These are the activations of a small neural network, seen along a few directions. Each row is one input.
Each table varies a few parts of the input and shows all the possible inputs, shuffled.
Descriptions start from the smaller parts, as in this example, which fits no table here: line(4) and (point or ring(11) or (values(2) and ring(8))).
Shared parts are said once, and a part with two or three values counts as separate values.

A family of inputs:
x1: [ 26.8  25.7 -45.2   8.0 -18.6 -37.2   8.9  21.5 -27.4 -14.8   7.6   5.4
   2.9]
x2: [  2.1 -30.7  47.9 -16.0   2.1  24.6  -4.1 -31.2   5.1  22.5   1.0   5.8
 -28.2]
x3: [ -3.0 -30.5  18.3 -17.3 -17.5  22.0 -14.3 -19.8  -3.2  24.4  -3.7   1.5
 -60.2]
x4: [-23.5  40.8 -51.5   4.9  15.7   2.8   2.7  27.0 -16.2  -9.0  13.2 -14.9
  18.0]
x5: [-38.6   8.3 -29.5 -24.9  13.5  31.5 -16.7   9.7   6.3   4.0  -4.5  13.9
 -31.1]
x6: [ 23.3  29.9   0.6  36.0 -11.9 -28.6   2.1   8.2 -23.0 -17.7  22.0 -47.3
   9.5]
x7: [ 33.1 -22.2  42.9  11.9  -4.7 -24.5  14.7 -16.7  16.7  10.2  -5.7   5.5
  80.2]
x8: [ 14.9 -16.3  41.0   6.8  -2.1  12.8  -3.2 -16.0  12.2   5.4   2.4 -13.4
 -13.7]
x9: [-30.0  -5.7  23.8  -8.1  28.7  41.1  -0.8  -6.4  28.7  -1.0 -12.9   9.3
  18.2]
x10: [-39.6 -20.6  25.9 -35.1  35.5  48.9   2.1 -23.7  24.1  16.5 -13.0  26.9
   3.2]
x11: [-22.7  45.7 -20.2  23.3  17.7 -10.7   8.5  18.9  -1.0 -20.8   1.9 -26.7
  39.6]
x12: [ 21.9 -19.4  26.2  -0.6  -7.0  -1.8   7.9 -11.9  16.6  -7.1 -20.6  26.3
   1.5]
x13: [-43.5 -18.5  -9.4 -38.1  18.3  41.7  -4.7 -11.7  22.7  18.4 -19.4  15.2
 -30.4]
x14: [  7.7 -29.9  -1.1 -33.7 -17.9  -0.5   4.2 -11.6  11.3  12.7 -25.5  35.8
 -45.6]
x15: [ 12.9  -5.0 -25.8 -20.3 -19.5  -7.2 -10.2   6.1  -5.9  -2.3  -9.9  31.4
 -44.4]
x16: [ 10.4  -1.3  18.8  41.1 -14.3  -9.6   5.0  -1.6  -5.0 -15.9  20.8 -24.5
   8.6]
x17: [ 12.6 -32.4  33.2 -30.8   0.0   8.0   8.6 -22.4  15.0   9.2 -20.6  45.5
 -13.3]
x18: [  5.3  14.5 -39.0   0.0  -4.1 -14.2 -17.6  16.5 -32.4   5.4  21.4 -22.2
 -43.2]
x19: [ 11.3  11.0 -47.1  -7.6 -13.1 -31.6 -11.3  24.3 -27.1  -4.4  -4.4  22.6
 -30.0]
x20: [  3.0  -2.3  -6.0 -10.5 -16.8   9.0 -23.4   1.5 -14.8  10.5  12.7  -3.6
 -58.9]
x21: [ 28.5  33.7 -14.3  16.8  -7.4 -50.2  18.5  14.5  -9.9 -24.6   8.4  -0.5
  24.1]
x22: [ 28.9 -23.3  58.2  25.3  -7.1  -7.2  -1.1 -21.9   7.0  18.5  10.9 -36.9
  63.7]
x23: [-33.8  11.3  -6.2  26.5  19.5  11.9  13.4   5.4  15.5 -20.0   6.9  -6.6
  40.1]
x24: [-33.9  21.8 -57.4  -8.5  18.9   7.6 -15.1  27.6 -15.1  -4.2  -6.1  -6.8
 -16.2]
x25: [ 20.5  26.4 -23.5  18.5 -22.0 -22.0  -4.6  20.2 -37.5  -4.3  24.7 -36.5
 -13.7]
x26: [-11.9  -9.8  35.3   4.4  28.4  11.3  11.9 -10.7  33.4  14.4  -8.2 -22.2
  96.1]
x27: [ 17.6  -1.3   4.0  27.9 -14.3 -27.9  18.5   4.1   3.9 -25.9   0.8  16.7
  23.3]
Q: What is each input in this table made of?
A: values(3) and (point or ring(8))
Q: Changing only the values(3) part turns x11 into x21. The same change can be made to x5. Which row results?
A: x15
Q: Which other rows agree with x20 in the values(3) part? List them by row number.
A: x2, x3, x6, x8, x16, x18, x22, x25
Q: Change only the values(3) part in x7. List by row number the other rows that result.
A: x22, x26

A family of inputs:
x28: [ 44.2  25.9 -38.3  37.8 -40.1 -59.5  -2.2  25.8 -43.5 -24.6  24.7 -18.6
 -19.7]
x29: [-31.3   5.1  13.0  24.4  21.2  22.5   2.4  -4.8  14.7   1.8  10.3 -34.4
  47.2]
x30: [ 28.2 -60.2  75.8 -16.7 -16.4  17.3  -0.5 -43.7  21.0  26.2 -17.0  17.6
   4.4]
x31: [-34.5  -7.0 -44.0 -37.1   6.3  34.7 -17.8   4.3  -1.8   8.4 -14.8  20.4
 -84.4]
x32: [ 24.5 -55.2  83.3 -20.6 -14.0  10.6   0.0 -38.9  18.6  24.9 -14.2  19.6
  -0.7]
x33: [ -4.0  34.7 -49.0  16.2   3.4 -30.1   7.3  30.7 -22.6 -12.0   1.3  -6.8
  30.7]
x34: [ 49.0  38.2 -31.3  33.3 -34.9 -58.4   0.2  29.6 -42.9 -24.7  24.3 -24.7
 -21.6]
x35: [-18.7 -16.3  28.4 -17.1  20.8  15.8  17.5 -20.0  37.5  -1.3 -24.9  27.1
  25.2]
x36: [ 30.3 -61.0  76.5 -16.4 -16.8  11.6  -2.3 -39.0  24.9  27.1 -11.6  21.5
  -1.2]
x37: [ 49.7  31.8 -31.1  38.7 -33.2 -57.9  -4.5  24.0 -47.0 -21.9  33.9 -21.0
 -16.8]
x38: [-16.3 -19.1  28.5 -13.5  19.3  17.3  13.5 -13.9  28.5   1.5 -22.8  31.7
  23.4]
x39: [ -5.8  42.4 -47.5   7.4   4.3 -33.7   4.2  28.5 -17.0 -18.1   5.8 -11.7
  28.6]
x40: [-10.2 -18.6  26.2 -12.3  16.3  18.8   9.9 -15.7  43.1   3.0 -20.2  27.6
  27.6]
x41: [-23.0  12.5  21.2  23.3  24.0  24.5   1.3  -0.8  12.6  -1.4  10.5 -37.9
  50.2]
x42: [ 50.4  35.7 -35.1  35.8 -32.8 -56.7   1.7  26.2 -47.5 -22.4  29.1 -24.4
 -19.1]
x43: [-28.4  16.9  17.1  17.1  27.2  19.8   3.8  -5.8  13.8   1.1  11.7 -43.4
  48.4]
x44: [-17.6 -24.6  25.8  -9.1  19.2  15.7  21.8 -16.9  31.1   3.4 -27.3  31.9
  28.0]
x45: [-30.1  -2.3 -38.5 -42.2   8.1  32.9 -23.7   6.9 -16.3  11.3  -6.3  19.1
 -90.6]
x46: [-26.1  15.4  13.1  22.1  27.0  27.6   5.8  -5.1  13.2   0.2  10.0 -41.5
  54.8]
x47: [ -5.1  38.4 -50.1  10.8  -0.5 -25.3   9.2  31.6 -15.5 -14.5  11.3  -5.8
  32.2]
x48: [ 29.9 -59.3  81.5 -15.6 -18.9  13.7  -4.9 -38.0  18.3  25.5 -16.3  18.5
   0.9]
x49: [ 22.5 -61.4  76.2  -9.1 -17.0  12.9   2.4 -42.7  28.6  25.1 -22.3  19.4
   1.4]
x50: [  1.1  36.7 -45.4  13.4   0.7 -28.6   0.5  30.6 -14.1 -13.4  10.4  -5.2
  26.3]
x51: [-20.1  13.5  14.9  22.0  24.4  21.8  -3.4  -1.7  19.1   5.0  15.6 -41.6
  49.6]
x52: [ 50.7  32.4 -26.9  37.9 -38.2 -54.6  -3.2  27.2 -44.5 -26.3  27.8 -20.3
 -16.0]
x53: [-27.2  -8.3 -40.3 -41.6   6.2  31.1 -22.0   5.6  -7.1  10.9  -2.6  22.8
 -86.8]
x54: [-31.5  -1.6 -41.1 -48.8   9.8  29.3 -20.3   3.2 -11.8   9.1  -7.8  16.8
 -89.6]
x55: [-29.3  -5.9 -44.1 -42.6  10.8  34.7 -18.9   2.4 -12.5  11.6  -5.9  16.9
 -88.6]
x56: [-18.8 -18.8  23.2 -11.5  14.1  22.9  20.0 -16.9  39.4  -0.6 -19.9  31.3
  27.9]
x57: [ -2.6  39.9 -42.3  14.1  -0.4 -30.7   2.5  27.3 -20.1 -15.0   7.5  -5.0
  28.3]
Q: What is each input in this table made of?
A: values(5) and (point or line(5))
Q: Changing only the values(5) part turns x31 into x53. The same change can be made to x49. Which row results?
A: x36
Q: Change only the values(5) part in x37. List by row number the other rows that result.
A: x28, x34, x42, x52
Q: Change only the values(5) part in x39. List by row number the other rows that result.
A: x33, x47, x50, x57
